These are the activations of a small neural network, seen along a few directions. Each row is one input.
In each table, some parts of the input vary, and every possible input appears once, in random order.
A made-up example of a description, with smaller parts first: one of 3 separate values, together with either a single point or one of 11 places along a line or (one of 6 places along a line, together with one of 8 places around a ring).
Shared parts are said once, and a part with two or three values counts as separate values.

Other details of the inputs vary at random and push rows far along two fixed directions, the same in every table; ignore that.

A family of inputs:
x1: [ 18 -14  64  23   2 -16 -56  51  39 -93  45 -32 -20 -17]
x2: [-23  -2 -22   1  -1   3  15 -16  -7  21  -7  -6  -6  -4]
x3: [ -6  14  -8 -11 -25  14  18  -6  10  25 -22   5  15 -18]
x4: [ 28  10  28  44   5   9   0  12  -6 -63  13 -36  21  45]
x5: [ 10   3 -24 -14   5   6   3 -11 -12  11  -2  19  15   2]
x6: [  3  -4 -28  -8   9   4   5 -18 -10   6 -11  17   0  16]
x7: [ -8  -8   4   6  -4  18   3 -17  -3  25 -30  17   7  14]
x8: [  3  13 -25 -28  -3  11  11  -5   1  11   2  -4   7 -18]
x9: [  6  23   1 -22  -5 -15  20  -4 -23  29  15   2 -11  -7]
x10: [  3   9 -24   8  24   7  25   7   0   9 -13  -8 -13 -13]
x11: [  8  -1  -3  -6 -16  11  -3 -11   0  29 -24  20  20  -7]
x12: [ 29  10 -26  11  14   7   6  10  -9  15  -7  14   7  -7]
x13: [ -4  -3   0   4  -9  14   5 -14  -4  27 -24  24  14   5]
x14: [  0 -42  32  -9  -9 -16 -71  20  35  -3  -7  43 -34 -35]
x15: [ 15   2 -24  15  25  10   9   9 -11  15 -15   8  -4  10]
x16: [-21  -3   0  -3 -11  13  19 -10   7  20 -27   5  -2 -11]
x17: [-22 -36  33 -15 -15 -16 -51  32  42 -10  -5  27 -42 -44]
x18: [  7   7 -20  -4  -1  -9 -11 -15  -8  23  -5  10  22  -1]
x19: [  8  13 -30   9  15   7  27   2   8   3 -12  -5 -16  -9]
x20: [ -5  12 -25  -7 -14   0   4 -10  -4  20   2  -4  11 -17]
x21: [  4   4 -23   1   1  -5  -6 -20  -9  23  -5  12  16   3]
x22: [ -6   0 -28 -16   3   8  25 -17   7   5  -3   0  -9  -1]
x23: [ -7   3  38  35  -2   2  -8 -14 -10 -47  18 -40  33  57]
x24: [  8  19  46   8 -14 -15  22  -5 -20 -35  32 -43   2  38]
x25: [-20 -40  20 -29  12 -23 -53  33  35 -29  17  13 -51 -34]
x26: [-16 -43  17  -8  13 -36 -74  22  28  -7   6  28 -42 -14]
x27: [-21  -2 -18   0  -5  -2  12 -10  -4  19  -4  -6  -1  -3]
x28: [ -9 -42  10  -5   8 -34 -77  12  29 -14   1  27 -48 -16]
x29: [ -1  -6  -3   8  -9  14   1 -22   3  21 -29  20   3  10]
x30: [ 10  16  31  33   9   9  20  15  -1 -54  20 -50  20  22]
x31: [  0   0 -24 -11   9   4   6  -6 -14  13  -4  21  12   8]
x32: [-14   4  53  24 -28  14  16   1   6 -44   2 -39  31  25]
x33: [ -8   7 -24  -2 -13   2   8 -13  -3  19   3  -2   5 -14]
x34: [-15   0 -21 -15  12  12  25 -12  -3   9  -2  -4  -6  -4]
x35: [ -6  11   1 -17   7 -16  27  -7 -24  34   4  -2 -23   5]
x36: [ -8  -7   2   3  -5  13   3 -12  -3  28 -30  21   9  11]
x37: [  0  16   2 -19  -2 -17  25   1 -25  33  14   2 -14  -1]
x38: [ 20   7 -25  12  18   7   9  13 -13  19  -8  15   3   0]
x39: [-16   1 -21   1 -10   0  11  -8  -4  20   1  -2   3  -8]
x40: [ 20  24 -29  -2  11   7  19  11   1  13  -4  -5   4 -26]
x41: [ 20   9  29   7  -9   7  -7  -2 -13 -52  25 -27  47  28]
x42: [ 23   8  29  37  13   9   5  17  -9 -48  16 -32  27  42]
x43: [-13 -32  30 -17 -19 -14 -55  28  46 -11  -1  27 -41 -49]
x44: [  3  16  53   6  -8 -16  23   1 -23 -27  34 -43   8  35]
x45: [ -7  -4 -21  -8  18   7   6 -12 -16   9 -10  17   2  14]
x46: [ -5  -4 -22 -11  18   3   6  -8 -13  12  -9  19   5  13]
x47: [-14  -1  -7  -1 -17  10  19 -15  14  15 -26   7  -5 -10]
x48: [-19 -45  10  -9  -4 -32 -60  19  35 -20   8  14 -57 -36]
x49: [ 11  28   1 -26  -6 -15  18  -2 -26  31  13   1  -7 -12]
x50: [ -1   9 -24 -22  -1  12  15  -8   3   9   6   1   2 -14]
x51: [  0   7  32  33 -10  -4  -5 -11  -9 -43  23 -31  44  46]
x52: [ 33  12 -25   5  13   4   6  12 -11  17  -8   8  16 -13]
x53: [-10   3 -23 -19   3  10  18  -3   1  12   4   1  -1  -8]
x54: [ 12  21  27  32   5  11  19  17  -1 -53  25 -44  22  18]
Description of these inputs: one of 6 places along a line, together with either a single point or (one of 2 separate values, together with one of 4 places along a line).
The inputs of x43 and x16 match in every part but the place on the line of 6. If x21 is changed in the same way as x43 into x16, which row does it become?
> x23
Change only the choice among 2 separate values in x17. List by row number the other rows that result.
> x13
Change only the choice among 2 separate values in x16. List by row number the other rows that result.
> x7
Which other rows agree with x52 in the place on the line of 6? List them by row number.
> x3, x8, x11, x18, x20, x40, x41, x49

A family of inputs:
x55: [  9 -29  31  -5  -3 -17 -70  24  29 -43  18  11 -14 -19]
x56: [-45 -46  67 -15 -29 -18 -47   4  31 -24   5   4 -29  -3]
x57: [-21 -46  44   7 -13  -8 -57  14  42 -44  -5  13 -27  -5]
x58: [ -6  16  45  52 -23  32  30 -33  -9 -68   3 -55  71  78]
x59: [-30 -23 -17 -68 -15 -28 -32  -1  12  65  -9  53 -45 -63]
x60: [ 13 -25  17  -2  41 -29 -45  50  12 -51  34  -3 -47 -11]
x61: [ 16  38 -64 -11  -2  26  66 -25 -23  83 -43  26  20 -13]
x62: [ 12  36 -67 -16  10   3  56 -38 -52 110 -34  34  13  10]
x63: [ -1 -19  27  -8   9 -24 -31  42  27 -47  35 -18 -54 -34]
x64: [ -2 -33  25 -19 -16 -20 -68  27  39 -23  10  20 -30 -45]
x65: [-11  24  55  55 -27  19  47 -56 -42 -51  16 -67  84 114]
x66: [ -5 -20 -52 -45  31 -28 -19  30  24  48  -7  47 -87 -73]
x67: [-18  -2  19  26 -23  23  21 -23   8 -21 -16 -22  31  34]
x68: [ 20 -23  42   4   3 -16 -58  38  25 -36  12  10 -25 -23]
x69: [ 10   8 -34 -16  27  -8  12  13  -3  12   4   3 -37 -21]
x70: [  6  41 -85 -25  31  -7  76 -36 -56 100 -13  13 -11   8]
x71: [ 16  43  53  39 -27  12  42 -40 -53 -61  43 -73  98  97]
x72: [-12 -51  35  17  10  -7 -66  17  27 -44  -3  19 -20  10]
x73: [-10 -16  71 -22 -24 -29 -42  31  21 -19  24   1 -33 -31]
x74: [ 12  36 -59 -10  -5  26  66 -23 -21  80 -43  19  19 -18]
x75: [  5 -20  39  11  -5 -13 -49  43  36 -35  12  -1 -24 -38]
x76: [ -1  60  49  16 -29  14  86 -25 -41 -50  55 -95  48  59]
x77: [ 19   6 -24   4  18   7   5   7  -7  30 -18  21   5  -9]
x78: [  2  21   1  21 -19  24  26 -15  -3 -19   4 -31  55  15]
x79: [  9 -21  18  -1  33 -26 -42  47  17 -52  34 -13 -46 -16]
x80: [  9  14 -93 -24  18  18  25 -27 -18  90 -42  51  10 -21]
x81: [ 31  17   7  28  10  17  13   6 -22 -19   3 -12  38  33]
x82: [ -6 -15  18   0  14 -21 -29  46  29 -49  34 -25 -47 -37]
x83: [ -2 -18 -36 -37  -2 -11 -36   6  21  43 -20  53 -31 -54]
x84: [ -5  15  37  59 -12  34  29 -30 -13 -65   4 -54  75  82]
x85: [ 17  25 -94 -12  21  27  45 -36 -36  86 -39  42  32   3]
x86: [-32   7 -73  -2   0  27  46 -37   2  75 -58  28  10  -8]
The inputs of x79 and x80 match in every part but one. If x70 is changed in the same way as x79 into x80, which row does it become?
> x71
What is each input in this table made of?
> one of 4 places along a line, together with either one of 2 separate values or one of 6 places along a line
Change only the place on the line of 4 in x78. List by row number the other rows that result.
> x75, x82, x86
Change only the place on the line of 6 in x72. List by row number the other rows that result.
> x57, x58, x67, x84, x86
